[137 106 143 122  96 155]  zek
[141 171 151 147  66 115]  refa
[116 145 146 159  72 139]  kat
[ 93  98 137  72 114 108]  Gegol
[ 73 104 147 126  97 178]  dibes
[145 145 147  58 139 139]  zan
[ 93 150 137 150 114 150]  Nif
[170 104 123 172 112 148]  sotin
where: [123]  sotin, 2
len: [116 145]  2
again Nif:   [150]
len: [116 145 146 159  72]  5
where: [170]  sotin, 0
q: [ 93 150 137 150 114 150]  Nif
q: [141 171 151 147  66 115]  refa

[200 170 128 194 106 142]  mir
[ 86 152 147 153  87 134]  zuf
[120 175 113 175  87 175]  sug
[170 129 194 106 156 200]  runa
where: [86]  zuf, 0
again sug:   [175]
q: [120 175 113 175  87 175]  sug
at: [170 128 194 106]  mir, 1
where: [147]  zuf, 2

[107  94 117  88 152 154 161 170 117 107 117 140 103 172 131 174 103 127
 174 138 103  86  99 117 127 121 103 103 141  94 117 135  88 167]  Bag
[132 124 124 127 127 137 137 136 134 132 124 136 129 132 130 133 123 124
 133 126 137 126 123 124 124 134 126 132 126 124 124 125 125 130]  numo
[131 129 129 130 129 131 131 131 131 131 129 132 129 130 130 130 129 129
 130 129 131 130 129 129 129 132 130 131 129 129 129 129 130 129]  rusom
[125 130 130 128 128 123 123 123 124 125 130 123 127 126 126 125 130 130
 125 129 123 128 130 130 130 124 129 125 129 130 130 129 129 126]  zikep
[113 136 135 127 123  98  98  99 108 113 135 101 120 110 117 108 137 133
 107 129  99 131 137 135 133 107 132 115 128 136 135 130 134 115]  zeli
[126 129 129 128 126 124 123 123 126 126 129 124 126 125 126 124 129 128
 124 127 124 129 129 129 128 125 129 127 127 129 129 128 129 125]  Rut
[129 127 128 129 128 130 130 130 130 129 128 130 128 129 129 129 128 128
 129 128 130 128 128 164 128 130 128 129 128 128 165 128 128 128]  fev
[141 135 122 145 107 120 116 110 138 141 122 127 104 102 123 102 129 117
 102 112 122 143 131 122 117 136 142 142 111 135 122 113 140 102]  vuse
[107 120 117 127 127 122 122 122 123 124 129 122 127 125 126 124 129 129
 124 128 122 128 129 129 129 123 128 124 128 129 129 128 128 126]  bub
[116  58  75  74 121 175 181 184 131 116  75 161 133 161 121 168  62  86
 169 100 173  64  60  75  86 137  62 113 133 146 144 136 143 112]  Giz
[129 128 128 129 128 130 130 130 130 129 128 130 128 129 129 129 128 128
 129 128 130 128 128 128 128 130 128 129 128 128 128 128 128 128]  geb
[116  58  75  74 121 175 181 184 131 116  75 161 133 161 121 168  62  86
 169 100 173  64  60  75  86 137  62 109 104  58  75  96  59 149]  mulin
len: [141 135 122 145 107 120 116 110 138 141 122 127 104 102 123 102 129 117
 102 112 122 143 131 122 117 136 142 142 111 135 122 113 140]  33
q: [107  94 117  88 152 154 161 170 117 107 117 140 103 172 131 174 103 127
 174 138 103  86  99 117 127 121 103 103 141  94 117 135  88 167]  Bag
at: [107 120 116]  vuse, 4
q: [141 135 122 145 107 120 116 110 138 141 122 127 104 102 123 102 129 117
 102 112 122 143 131 122 117 136 142 142 111 135 122 113 140 102]  vuse

[109 104 164 179] = Tisip
[182 131 114  59] = vutug
[110 134  78 147] = Tisi
[110  65  78 147] = Pimev
[182 145 169 122] = vin
[100 206 185 139] = vab
[182 130  75  59] = kemol
[105 145 169 122] = Nevo
[130 113 117 142] = reb
q: [105 145 169 122]  Nevo
len: [105 145 169]  3
where: [131]  vutug, 1
at: [131 114]  vutug, 1
len: [109 104 164]  3
len: [182 131 114  59]  4

[120 108  90 151 124  71 214  96 185 117] -> Vubi
[ 97 144 188  59  61 101  79 112 120 129] -> mun
[ 97 144 188  59  61 101  79  93 133 140] -> viz
len: [ 97 144 188  59  61 101  79 112 120 129]  10
len: [120 108  90 151]  4

